Here are a small network's activations along a few directions, averaged over the inputs that share one value of a field.
Related values have similar rows: they may be neighbours, one step apart, or belong to one group.
Strong random noise was added to every row along 3 fixed directions; ignore it. To show where, here is one row again and again, with new noise each time:
[  81  241  -25  102 -125  -45 -136  135  -61   23   26 -180  -17]
[ 437  524  125 -136  250 -177  -45  532 -183  -12 -108  -61  -19]
[-121 -217 -206   52 -373  -39  -58 -196  -18  111   16  -96   36]
[ -26 -418 -191 -243 -246 -231  -62 -264   72  320  167  157  136]
[ 287  272  -22  -78   35  -93   69  364 -239  -66 -261  -98  -29]


Values of F:
f12: [ 251  295  256  -26  375  357  -83  225  120   37  -56  167 -164]
f5: [-294  295  118  288   59 -139 -329 -427  518   -9  765  -20  -30]
f11: [  16  148 -107  126 -225  137 -105  157 -120 -210 -136 -305  -20]
f4: [  32 -103   18  310  -42  361    9  -38  -37 -176  -29   98 -248]
f1: [ 127 -207  174  185  116   90  -18  -97  162 -395  282   92 -103]
f9: [-374  103  -42  289 -230 -201 -135 -473  149   37  427 -133  208]
f8: [ 457  260  474 -530  547 -394 -257  592  273  508  401  222  152]
f6: [-365  127  179  294  103  275 -119 -165  171   35   56 -177 -156]
f7: [ 130   15 -109 -202   89 -111   86   71  -45  -14  309   92  261]
f3: [-295 -137   18  125  -19   61 -118 -302   36  -90 -102   99 -187]
f2: [ 382  146  118 -705  661 -435   50  273  -18  304   42  491  298]
f10: [-374 -458  -41  -88 -145   25  167 -233   69  373 -114  -19  100]
F is arranged as a 3 by 4 grid.
Q: Name the neighbours of f12, in listed order.
A: f4, f6
Q: Name the neighbours of f8, in listed order.
A: f11, f10
Q: Name the neighbours of f5, in listed order.
A: f1, f9, f3
Each value of F is a pair of two hidden parts, and every pair occurs once (3 first parts, 4 second parts).
Q: f4 and f11 share the first part; f4 and f12 share the second. Which value has the first part of f12 and the second part of f11?
A: f8
Q: f9 and f5 share the first part; f9 and f2 share the second. Which value has the first part of f2 and the second part of f5?
A: f3

Values of K:
k12: [ -39  -90  102  532 -465  421 -171  180   97 -202  216 -371   96]
k14: [ 122  646  407  -81  805  -64  218  301   87 -174   37   89 -139]
k16: [  -9  144 -111 -294  327 -155  167  -10 -262 -140 -502  261  -73]
k15: [ -46  319  -28  236 -239 -413 -446  -58  125  -39  607 -190  168]
k3: [ 327   52 -171 -119 -293  -18 -202  259  -66   28  -88 -143   58]
k5: [-538 -286 -116  -80 -107 -187  129 -317  272  167  364 -167  246]
k6: [ 210  282  113  597  -71  559  115   92   51 -261 -131 -257 -418]
k8: [ 364   38    1 -201  343  -76  628  135 -340 -376 -229  453  -23]
k2: [ 319   76   -1    9  -47  242 -352 -149  -26  -56   10   20 -201]
k4: [-216 -667  -44   20 -135  434  486 -158 -211  -74 -754   73 -234]
k9: [-201 -952 -276 -889  -69 -685  232 -480  -26  565  -99  601  577]
k13: [  10   33   61  -58 -113   84 -159  212 -229  273 -273 -237   70]
k11: [ 104  158 -321   81   38 -159  -79 -133 -117 -207   37  268  -58]
k10: [ 138 -349 -186 -289   69 -252  355  123   54  -99  227  168  238]
k7: [-141 -730   72 -422 -107  -25  448   51   70  389 -284   90   65]
k1: [ -71  769  247  346  189  162 -635  173   41   60  -24 -299 -333]
K is arranged as a network in which each value has 4 neighbours.
Q: Name the neighbours of k5, in listed order.
A: k14, k9, k10, k7
Q: Name the neighbours of k2, in listed order.
A: k3, k6, k11, k1
Q: What is the length, in steps, of the shortest route from k4 to k15?
A: 4

Values of W:
w4: [ 112  732   47  324   28 -128  109  268 -260 -477  -67 -207   25]
w14: [ 136 -233  -32 -580  226  109  518  316 -371  207 -708  284 -170]
w5: [-272 -688  -89  -12   34  163  401 -445  236    8 -176  267  -35]
w11: [  18 -452 -331 -289  160 -343  381 -277 -190 -243 -112  312   77]
w6: [-155  439  -26  384 -399  244 -177  298 -301  -29 -150 -558  -99]
w12: [-126 -680 -315 -257 -398 -498  -47 -441  141  307  262  119  341]
w2: [-556 -149   -2  338  -10   56   -4 -557  337  -10  424   51  -41]
w13: [-373  232 -101  627 -231  379  -92 -284  111 -629  248 -414 -205]
w10: [ 542  223  320 -211  524  231 -103  738   77  -65 -145  135 -304]
w3: [  64   46 -204  123 -455   90 -148   62 -130 -112  -27 -448   89]
w1: [ -54  515  446  233  -35  109 -536   46  227  383  101 -249   10]
w7: [ 129  448  495  410  344  342 -235  205   89 -173  -17  -80 -282]
w9: [ 158 -586  -77 -707  100 -211  278  318 -222  401 -493  303  288]
w8: [ 180  152 -330    0 -235 -197  -84 -220  -43   22  297  129  144]
W is arranged as a ring.
Q: Going along W from w5 by way of its neighbour w7, in what order are w11, w2, w1, w9 met?
A: w1, w9, w11, w2
Q: Name the neighbours of w3, in listed order.
A: w6, w12
Q: What is the length, in steps, of the shortest route from w8 to w10?
A: 7
